These are the activations of a small neural network, seen along a few directions. Each row is one input.
Each table varies a few parts of the input and shows all the possible inputs, shuffled.
A made-up example of a description, with smaller parts first: one of 6 places along a line, together with either a single point or one of 11 places around a ring or (one of 2 separate values, together with one of 8 places around a ring).
Shared parts are said once, and a part with two or three values counts as separate values.

Other details of the inputs shift rows strongly along two fixed directions, in all tables alike. That doesn't count.

Rows:
x1: 27  -152  -101  65  496  53  -14  239  -234  -20  27
x2: -523  78  186  -152  -563  -305  289  -173  309  236  -491
x3: -35  227  -184  262  -139  -320  -615  -160  -469  72  -317
x4: -185  -71  107  -278  370  141  657  137  354  58  -33
x5: -112  -265  277  -236  85  40  381  7  321  -20  134
x6: -37  426  -23  137  -479  -396  -347  -324  -239  18  -298
x7: 277  398  -122  269  -339  -68  -744  -265  -466  -188  101
x8: 347  193  -325  249  351  212  -354  100  -513  -194  262
x9: -232  -313  162  -129  65  131  577  164  470  28  148
x10: 161  -4  -22  102  -519  38  -218  -226  30  254  -422
x11: 367  -171  -274  -16  283  254  231  105  185  -14  -177
x12: -421  160  218  -221  -594  -430  118  -132  304  276  -543
x13: -1  66  -81  189  -318  -300  -839  -252  -510  24  -155
x14: 318  -79  -203  196  595  373  -84  225  -165  -209  447
x15: -17  251  73  93  -611  -299  -478  -200  -75  40  -129
x16: 649  88  -398  221  315  256  -277  101  -306  -285  835
x17: -484  -562  366  -285  401  21  509  294  466  176  -265
x18: -383  -149  163  -260  253  33  474  145  319  157  -321
x19: -317  33  225  -108  -603  -272  -472  -329  -62  174  -365
x20: 201  -251  -179  34  318  331  326  145  108  -161  635
x21: 651  108  -444  253  702  409  128  374  -224  -288  762
x22: -75  48  140  -89  -31  -95  183  4  88  11  -59
x23: 138  116  -34  -19  265  202  101  101  -105  -132  153
x24: 118  176  54  148  -267  -159  -342  -171  -151  -114  34
x25: -354  -392  441  -478  95  108  577  54  529  104  -10
x26: -78  40  -23  53  -132  41  233  36  38  -1  48
Description of these inputs: either one of 2 separate values or (one of 4 places along a line, together with one of 6 places along a line).
Question: Which other rows does x5 become when the place on the line of 4 takes its other values? List them by row number.
Answer: x6, x22, x24

Rows:
x27: 107  -85  -156  63  328  265  352  107  56  -189  622
x28: 289  -13  -270  165  418  62  -24  249  -131  -135  155
x29: 279  -338  -89  -82  568  288  265  108  99  -73  311
x30: 127  -128  -139  136  306  221  -174  3  -271  -167  429
x31: 76  152  62  83  -514  -251  -720  -252  -246  -7  -289
x32: -52  233  67  110  43  16  -176  -23  -202  -133  40
x33: 27  62  -118  118  71  -127  -174  153  -75  28  -66
x34: -317  -167  50  -174  -116  -247  175  -11  193  183  -384
x35: 219  -91  -182  -61  369  261  412  170  177  -107  558
x36: -82  73  -73  259  27  -114  -238  85  -215  -59  11
x37: -385  -142  79  -175  -115  -243  158  32  209  239  -338
x38: 301  11  -97  127  166  125  -384  74  -192  -114  246
x39: -339  -377  368  -157  161  106  277  156  330  48  -13
x40: 67  211  -156  132  221  116  -145  -82  -365  -176  276
x41: -382  -310  326  -291  -159  -64  173  -48  208  177  -221
x42: 223  -232  -261  35  619  135  348  203  53  -29  210
x43: 245  -48  36  67  -3  -10  -297  -65  -60  -32  -32
x44: -405  -6  423  -277  -133  -110  287  50  258  135  -378
x45: -316  -118  235  -304  190  63  497  66  208  92  -97
x46: -128  -116  208  -206  -22  28  466  180  501  67  73
x47: 301  146  -122  31  402  172  13  127  -119  -197  169
x48: 31  31  -289  271  227  2  -182  38  -351  -108  247
x49: -119  232  -4  208  -472  -385  -527  -88  -308  90  -340
x50: -334  -30  236  -347  -93  -121  295  -105  239  133  -380
x51: -53  406  -43  155  -602  -15  -440  -335  -313  116  -502
x52: 309  41  -231  219  266  -43  -129  123  -140  -65  40
x53: -116  -83  284  -258  230  24  440  100  362  63  -248
x54: 353  67  -303  234  37  441  169  46  -23  -93  334
x55: 60  394  -46  53  -435  -298  -500  -417  -328  34  -341
x56: 238  117  -142  257  121  156  -7  103  -85  -234  543
x57: -36  112  159  102  -497  -217  -633  -186  -265  41  -203
x58: -117  -190  90  -276  -13  30  533  29  427  34  73
x59: 36  355  52  178  -733  -301  -472  -227  -190  -1  -61
x60: -354  29  356  -297  -89  -114  236  53  320  149  -381
x61: -134  215  -127  198  -498  -393  -560  -230  -413  116  -269
x62: -183  -114  193  -244  -305  -161  373  -152  433  152  -168
x63: 430  125  -217  144  127  131  -4  99  -31  -220  405
x64: 87  111  -89  54  -217  -22  -13  -105  -88  -48  280
x65: -329  -141  27  6  -261  20  211  13  187  280  -558
x66: -279  -285  225  -138  -269  198  172  -63  280  241  -437
x67: 211  -76  -157  26  201  140  -240  -7  -190  -66  278
x68: 271  -96  -180  19  192  131  -217  -50  -205  -121  221
x69: 440  142  -161  173  38  47  -42  11  -5  -151  297
x70: -267  -80  177  -334  219  57  445  69  271  109  -113
Question: Describe the family of inputs behind these rows.
Answer: one of 4 separate values, together with either a single point or (one of 2 separate values, together with one of 5 places along a line)
Question: Changing only the choice among 4 separate values turns x68 into x34. The same change can be made to x67. Which row results?
Answer: x37
Question: Which other rows does x57 become when the choice among 4 separate values takes its other values? List them by row number.
Answer: x44, x49, x59
Question: Which other rows agree with x47 in the choice among 4 separate values? List them by row number.
Answer: x32, x40, x44, x45, x50, x51, x53, x55, x60, x70
Question: Which other rows agree with x56 in the choice among 4 separate values? List them by row number.
Answer: x27, x35, x46, x54, x58, x59, x62, x63, x64, x69
